Each row below holds a small network's activations on one input, seen along a few directions.
Each table varies a few parts of the input and shows all the possible inputs, shuffled.
A made-up example of a description, with smaller parts first: one of 8 places around a ring, together with either a single point or one of 9 places along a line or (one of 3 separate values, together with one of 4 places along a line).
Shared parts are said once, and a part with two or three values counts as separate values.
In the rows, 128 means zero.

Rows:
row 1: [ 97 145 174 139  96 151 167 108 156 125 129  93  72 105]
row 2: [217  95  61  86 208 135  87 145  95 132 140 161 146 147]
row 3: [161  53  60 169 146 125  71 126 107 129 169 128 179 116]
row 4: [116 195 129 100 125 121 169 138 135 168  92 124  94 173]
row 5: [217 134  74  79 150 123 112 118  88  93 177 174 162 150]
row 6: [174  60 104  99 168 155  93 124 145  64 202 163 138  93]
row 7: [113 183 135 107 138 108 147 130 122 163  63 142 119 159]
row 8: [131 200 148 109 122 136 173 119 137 172 105 105 100 165]
row 9: [ 80 140 189 153  76 148 153 116 142 161 116 105 137 144]
row 10: [166  58  62 161 157 138  84 100 116  99 172 147 126  68]
row 11: [ 84 140 182 155 129 124 134 119 139 105  85 112 106  81]
row 12: [166  29  83 127 167 135  80 160 119 117 172 134 179 133]
row 13: [215 116  82  64 196 144  87 137 114 109 168 169 164 158]
row 14: [208 112  41 127 187 125  77 113  84 143 140 154 149 132]
row 15: [120 194 124 107 139 103 156 154 134 161  75 121 105 164]
row 16: [128 205 143 121 158 102 147 157 128 154  72 102 121 146]
row 17: [121 194 154 121 157 108 138 132 117 156  60 123 135 141]
row 18: [165  55 104 102 158 145  81 153 138  93 198 145 195 144]
row 19: [ 82 153 176 165 111 107 138 175 143 140  96  83 147 132]
row 20: [174  36  83 122 178 147  94 128 128  86 175 153 120  79]
row 21: [ 88 149 179 152  76 142 162 138 152 161 129  85 124 150]
row 22: [209 135  48 114 146 119  91  93  77 131 166 155 150 129]
row 23: [ 72 145 161 141  79 124 158 156 149 157 116 105 117 160]
row 24: [177  80  93 111 122 137 117 106 117  49 207 167 138  86]
row 25: [ 74 131 167 131  99 140 153 103 143 123 104 134  78 109]
row 26: [ 67 131 168 151  93 112 136 149 138 149  88 123 145 146]
row 27: [ 82 141 157 129  99 132 162 125 153 122 117 112  65 115]
row 28: [169  81  67 145 118 134  97  83 107  89 194 147 127  67]
row 29: [ 74 142 158 150  93 106 146 172 148 149 100 102 130 151]
row 30: [164  79  66 152 105 121  85 104  98 117 194 129 175 113]
row 31: [109 185 139 100 124 127 160 115 124 170  79 144 108 168]
row 32: [ 92 151 172 153 129 116 144 142 149 104  97  90  92  87]
row 33: [ 64 135 172 143  79 130 149 134 139 158 103 125 131 155]
row 34: [ 90 135 183 140  96 158 157  88 146 126 116 115  85  98]
row 35: [ 76 128 164 140 112 122 141 116 144 114  90 132  89  99]
row 36: [124 190 159 109 121 142 164  96 126 174  93 126 114 159]
row 37: [ 75 143 186 167 111 114 128 151 133 141  84 104 162 127]
row 38: [170  76  92 114 111 124 106 130 110  76 205 149 190 136]
row 39: [ 84 139 154 138 112 114 151 138 154 113 102 110  75 105]
Q: Changing only one part turns row 20 into row 12. The same change can be made to row 6. Which row results?
A: row 18
Q: Describe the family of inputs behind these rows.
A: one of 3 separate values, together with either one of 5 places around a ring or (one of 2 separate values, together with one of 4 places along a line)
Q: Which other rows does row 35 become when the place on the line of 4 takes its other values? List them by row number.
A: row 11, row 25, row 34
Q: Which other rows does row 13 become when the place on the ring of 5 takes its other values? List them by row number.
A: row 2, row 5, row 14, row 22

Rows:
row 40: [110  45 119 170 107 114  89 140 123  75 163 131 161  85]
row 41: [ 71 240 225 111 124 102 193 144 160  95  47 103  62 103]
row 42: [164  97  95 112 192 144 107  79 117  97 117 172  88  67]
row 43: [ 15 119 214 151 114 141 166 184 189 187  51  83  85 157]
row 44: [159 121  85 101 111 155 145  76 138  96 191 152  61  99]
row 45: [185 154  97  79 195 130 103 121  96 150  96 172 138 161]
row 46: [ 52 220 171 185  47 110 176  87 115 209  52  89 101 143]
row 47: [184 163  88  66 114 139 161 114 112 146 165 148 112 186]
row 48: [142 121 149 111  88 152 139 130 130 136 183 131 195 183]
row 49: [121  73 152 137  79 163 120  94 141  87 205 125 139  98]
row 50: [163  74  82 173 183 118  85 140 117 101 137 112 121  57]
row 51: [175 135  76 132 192  98  82 176 108 155 114 109 180 158]
row 52: [124 101 111 137 117  98  97 178 118 131 144 137 220 169]
Q: Describe the family of inputs behind these rows.
A: either one of 3 separate values or (one of 2 separate values, together with one of 5 places around a ring)

Rows:
row 53: [ 51 194 202 137  56 126 189 133 154 167  90  95 106 165]
row 54: [171 171 103  92 147 122 129 131 107 155 125 142 153 178]
row 55: [ 35 157 206 171 101 113 155 160 157 161  52  84 114 130]
row 56: [136  84 124 122  93 148 123 113 132 100 193 140 148 127]
row 57: [155 140 101 122 181 103 102 159 109 143  94 133 157 145]
row 58: [140 123 124 117 107 148 144  79 128  96 162 144  88  93]
row 59: [159 177 118  86 144 140 155  98 122 133 118 146  78 134]
row 60: [156 107  99 119 110 134 112 132 113 144 173 139 182 171]
row 61: [124  60 122 154 130 131  99 141 136  92 164 123 150  94]
row 62: [142  78  99 149 145 116  87 161 116 132 143 124 184 137]
row 63: [141 147 116 117 180 121 125 123 127 124  87 137  85 101]
row 64: [126  97 122 149 142 132 115 107 134  89 135 129  92  62]
Q: Describe the family of inputs behind these rows.
A: one of 2 separate values, together with either a single point or one of 5 places around a ring
Q: Changing only the choice among 2 separate values turns row 58 into row 64. The same change can be made to row 56. Which row results?
A: row 61

Rows:
row 65: [209  44  43 120 165 147  88 107 108  84 208 153 120  85]
row 66: [211  60  50  85 188 159  76 115 115 116 196 175 157 140]
row 67: [ 46 159 191 163  58 128 167 128 146 174  90  92 114 148]
row 68: [206  81  45 117 149 123  71 126 105  86 219 153 191 122]
row 69: [223  54  50  95 175 125  73 156  90  97 196 167 206 153]
row 70: [199  43  43 121 164 131  66  97  96  64 198 183 154  78]
row 71: [ 87 215 170 126  84 123 185 108 130 177  75 110  93 159]
row 72: [ 76 193 192 123 128 115 165 148 153 139  58 105  84 130]
row 73: [ 71 195 205 116  84 132 186 124 153 136  88 109  83 142]
row 74: [ 51 156 178 171 102 112 146 150 145 175  59  87 114 138]
row 75: [ 53 160 198 148 117 118 162 159 165 143  66  95 101 126]
row 76: [ 49 162 211 141  73 135 182 136 165 141  96 100 101 137]
row 77: [220  56  59 131 177 137  62 106  90  80 199 155 182  86]
row 78: [ 93 213 157 135 128 108 164 132 129 179  44 108  94 148]
Q: Describe the family of inputs behind these rows.
A: either one of 6 places around a ring or (one of 2 separate values, together with one of 4 places along a line)
Q: Which other rows does row 78 become when the place on the line of 4 takes its other values? List them by row number.
A: row 72, row 74, row 75
